A small network was shown many inputs. Here are its activations along a few directions, one row for each input.
Each table varies a few parts of the input and shows all the possible inputs, shuffled.
A made-up example of a description, with smaller parts first: one of 8 places around a ring, together with either a single point or one of 9 places along a line or (one of 2 separate values, together with one of 6 places along a line).
Shared parts are said once, and a part with two or three values counts as separate values.

Other details of the inputs shift rows strongly along two fixed directions, in all tables alike. That doesn't count.

Rows:
row 1: [-58 -61  34 -59  -1  31 -45  54  28  21  53   0  52 -71 -31]
row 2: [ 50  55 -51  50  20 -46  24 -30 -25 -48 -45   2 -50  76  40]
row 3: [ 83 -80  39 -31  28 -84 -15 -27  42 -60  38 -17  -4  32 -87]
row 4: [-51 -79  32 -71   6  19 -46  55  25  22  48  -7  54 -66 -30]
row 5: [-38 -64  32 -55   5  43 -33  45  42  21  54   4  53 -71 -49]
row 6: [ 77 -83  47 -35  10 -90 -13 -18  34 -51  39 -38 -13  41 -76]
row 7: [-69  62 -38  23   4  96  15  26 -18  35 -23  36  11 -41  59]
row 8: [-91  69 -47  19  -8  60 -13  55 -35  26 -25  13  13 -37  85]
row 9: [ 74 -79  43 -29  12 -92 -17 -15  40 -54  38 -32  -8  43 -81]
row 10: [ 73  62 -10  56 -19 -41  39 -94 -39  19 -61   6 -39  56  20]
row 11: [-76  60 -25  18 -12  99  23  32 -26  45 -22  24   1 -39  65]
row 12: [ 67  63 -20  49 -20 -60  27 -87 -46  20 -65 -14 -34  59  33]
row 13: [ 58  62 -39  67  14 -12  46 -39  -5 -43 -38  18 -54  69   9]
row 14: [-82  61 -38  25  -7  91   7  37 -22  34 -17  33  13 -40  68]
row 15: [ 79  59 -16  57 -17 -30  48 -97 -31  22 -60   9 -34  53  16]
row 16: [-57 -56  22 -62  -1  13 -56  61  19  16  48 -17  53 -64 -15]
row 17: [ 44  57 -31  59   5 -38  29 -35 -25 -39 -39  -1 -61  80  29]
row 18: [ 49  56 -23  56   5 -30  43 -40 -24 -41 -38   5 -63  75  30]
row 19: [ 82 -81  35 -29  22 -81 -18 -25  46 -62  39 -19  -5  33 -88]
row 20: [ 76 -72  37 -26  15 -85 -14 -18  47 -63  42 -20  -9  37 -88]
row 21: [ 64  59 -44  64  20  -8  41 -47  -3 -45 -40  20 -49  66   9]
row 22: [-56 -71  32 -59   0  35 -37  58  39  19  54   0  59 -78 -40]
row 23: [-87  56 -26  21 -13  88  15  34 -29  44 -20  25   3 -36  73]
row 24: [-36  60  -9  17 -33  77  21 -26 -36  97 -42  24  23 -51  45]
row 25: [-37  63 -11  21 -35  78  22 -23 -42  95 -41  22  22 -48  44]
row 26: [ 87 -93  41 -37  30 -86 -12 -25  46 -58  40 -16  -5  33 -92]
row 27: [ 56  54 -41  62  22 -19  41 -47 -12 -46 -40  19 -49  67  22]
row 28: [ 77 -75  27 -36  27 -98 -28 -16  33 -61  34 -34   0  34 -69]
row 29: [-60 -67  35 -71  -7   8 -38  57   9  27  45 -30  40 -60  -7]
row 30: [-90  61 -43  17  -8  78  -9  44 -32  33 -25  21  14 -38  79]
row 31: [ 62  57 -44  61  26  -5  49 -46  -7 -39 -43  26 -52  65  14]
row 32: [ 45  58 -26  61   7 -31  37 -40 -23 -39 -38   8 -63  76  25]
row 33: [-63 -64  34 -60  -2  29 -44  62  30  19  52  -1  55 -77 -34]
row 34: [ 88 -87  33 -28  24 -73 -10 -29  54 -61  41 -18  -1  31 -93]
row 35: [-56 -68  33 -62  -6  35 -35  54  39  19  56  -3  55 -72 -38]
row 36: [ 81 -83  38 -25  17 -76  -5 -21  52 -58  42 -19  -7  33 -91]
row 37: [-76  57 -27  19  -9  97  27  29 -29  47 -25  24  -2 -38  65]
row 38: [ 46  60 -38  62   7 -38  27 -28 -19 -48 -39   4 -55  77  27]
row 39: [ 57  49 -43  59  23 -18  46 -45 -12 -43 -42  22 -52  70  23]
row 40: [ 72  63 -10  58 -21 -39  39 -90 -45  18 -59   4 -39  57  17]
row 41: [-56 -76  46 -64  -7  35 -30  51  36  27  55  -5  53 -69 -37]
row 42: [-61 -65  40 -61  -6  27 -40  57  28  21  53  -4  49 -70 -32]
row 43: [-42 -72  47 -62  -2  39 -26  46  42  26  54  -4  50 -67 -51]
row 44: [-17 -76  63 -69 -31  17 -27  -8  13  82  36 -14  70 -82 -53]
row 45: [ 69  61 -17  56 -21 -49  32 -85 -48  20 -63  -6 -36  62  20]
row 46: [ 42  58 -36  53   7 -49  23 -31 -28 -42 -38 -10 -58  80  39]
row 47: [-53  65 -15  13 -41  36   0 -15 -62  89 -47  -3  22 -35  72]
row 48: [-44 -64  34 -60  -1  41 -31  50  46  19  55   0  53 -70 -51]
row 49: [-90  64 -32  10 -17  63   0  46 -44  37 -24   2   1 -29  95]
row 50: [ 83 -88  48 -33  13 -75   3 -27  44 -50  41 -27 -13  35 -84]
row 51: [ 46  51 -30  54   6 -38  37 -36 -30 -37 -41  -5 -62  78  33]
row 52: [-40 -77  48 -63  -1  36 -27  42  37  30  55  -7  45 -67 -53]
row 53: [-87  64 -49  14  -7  63 -14  46 -36  27 -26  12  13 -34  88]
row 54: [-90  65 -40  21  -9  77 -10  47 -32  34 -20  23  13 -37  76]
row 55: [-91  65 -40  16 -13  59  -9  51 -36  28 -22   9   8 -32  85]
row 56: [-65 -64  30 -61  -3  22 -53  68  27  20  50 -10  57 -74 -29]
row 57: [ 78 -88  51 -35  15 -86  -2 -25  35 -50  40 -30 -18  37 -83]
row 58: [-97  63 -24  19 -16  84   6  43 -31  40 -21  26   7 -37  76]
row 59: [ 51  57 -41  58  19 -36  24 -37 -22 -48 -42   8 -49  72  28]
row 60: [-86  51 -27  16 -12  89  24  33 -34  46 -23  22  -1 -37  78]
row 61: [  70  -72   36  -31   13 -100  -21  -11   34  -56   35  -39   -8   43
  -67]
row 62: [-91  66 -42  12 -14  59 -12  52 -31  25 -19   9  12 -32  82]
row 63: [  92  -80   35  -22   26  -70   -7  -21   61  -59   42  -14    0   28
 -109]
row 64: [-29 -73  61 -72 -33   1 -43  -1   6  87  28 -24  69 -80 -38]
row 65: [ 45  64 -42  60   7 -39  24 -28 -16 -52 -37   5 -52  78  25]
Each input here is: one of 5 places along a line, together with either one of 2 separate values or one of 11 places along a line.
Changing only the place on the line of 5 turns row 33 into row 8. The same change can be made to row 20. Which row results? -> row 62
Changing only the place on the line of 5 turns row 29 into row 37. The same change can be made to row 16. Which row results? -> row 5
Which other rows does row 39 become when the place on the line of 5 takes its other values? List them by row number. -> row 2, row 4, row 26, row 31
Which other rows does row 17 become when the place on the line of 11 takes its other values? List them by row number. -> row 4, row 6, row 9, row 30, row 38, row 51, row 54, row 56, row 59, row 65
Which other rows does row 24 become when the choice among 2 separate values takes its other values? List them by row number. -> row 25
A walk changes only the place on the line of 5. It starts at row 53 and steps to row 30. List the rest of the walk in order. -> row 19, row 34, row 21

Rows:
row 66: [-14  26   7  -2 -20  22 -13  -3 -12  43  -8   5  21 -27  -5]
row 67: [ -6  75 -29  43  -7 -17   6 -17 -69  12 -55  -4 -37  40  68]
row 68: [ 49 -42  44 -11   8 -37  12 -35  16 -15  20   2 -14  22 -53]
row 69: [ 45  54 -30  34  -4 -13  17 -48 -22   7 -44  10 -10  27  18]
row 70: [ 46 -62  38 -23   5 -69 -20  -1  32 -57  42 -20  -6  23 -68]
row 71: [ -6  45 -16  36  -4 -22  -3  -2 -12 -29 -17   2 -29  39  29]
row 72: [-70  12  -1 -15 -28  71  -3  26  -8  73   2  -1  40 -71  28]
row 73: [ 51  61 -38  68  -2  -9  52 -69 -24 -17 -58  26 -43  63  34]
row 74: [-26 -12   6  -8   9  19  -9  36  12  -2  11  10   8 -20 -20]
row 75: [-78 -19  10 -41 -16  29 -32  59  12  21  28 -19  34 -48  23]
row 76: [  6  74 -42  59  -8  21  32 -42 -31  18 -55  22 -16  13  52]
row 77: [ 60 -69  35 -45   3 -98 -24 -21   0 -16  18 -56  -9  26 -44]
row 78: [-61 -22  30 -26 -23  58 -13  21   3  56  21  15  38 -59  -8]
row 79: [ 21  42 -33  34  24  29  30   1  -3 -30 -20   6 -34  36  21]
row 80: [-24 -15   0 -16   0  16  -8  38  13  -1  20  -6  11 -15   4]
row 81: [-54 -29  21 -37 -26  60  -2  24   7  56  19  -1  37 -61   0]
row 82: [ 37 -38   3  -9  27 -34  -1  -1  30 -39  15   1   0  13 -43]
row 83: [ 53 -70  23 -29  11 -73 -18  -8  36 -60  41 -18   6  21 -57]
row 84: [ 77 -65  46 -18   0 -72 -11 -45  33 -15  30 -20   7  21 -96]
row 85: [ 44 -34  14  -4  34 -15  -5  -3  27 -43  24   2 -17  20 -58]
row 86: [ 51 -43   2 -15  40 -18  -4 -10  32 -49  21   3  -7  12 -49]
row 87: [-90  10  -4 -14 -10  65 -25  64  -5  32  13  22  27 -56  28]
row 88: [ 73 -76  52 -33   9 -57  15 -35  36 -22  32 -21 -10  23 -71]
row 89: [ -1  39 -33  32   2 -25   1 -11  -8 -32 -20   2 -19  37  40]
row 90: [-87   8  -5 -19 -18  61 -11  66  -5  25  16  -5  30 -54  47]
row 91: [ 34  84 -42  74   8   8  60 -61 -37 -11 -65  38 -57  55  65]
row 92: [ 11  96 -72  77  13   6  35 -21 -32 -31 -53  34 -46  63  73]
row 93: [-66 -31  12 -51  -8  10 -45  36 -29  55   8 -18  45 -57  33]
row 94: [-64 -23   3 -36   1  55 -11  65  15  23  23  -3  32 -55  -1]
row 95: [ -9  24  -2  -7 -20  28  -2   0  -9  46  -9 -10  19 -30  10]
Changing only one part turns row 68 into row 88. The same change can be made to row 71. Which row results? -> row 75
What is each input in this table made of? -> one of 3 separate values, together with either a single point or one of 4 places along a line or one of 5 places along a line
Which other rows does row 86 become when the choice among 3 separate values takes its other values? List them by row number. -> row 79, row 85
Which other rows does row 74 become when the choice among 3 separate values takes its other values? List them by row number. -> row 82, row 94
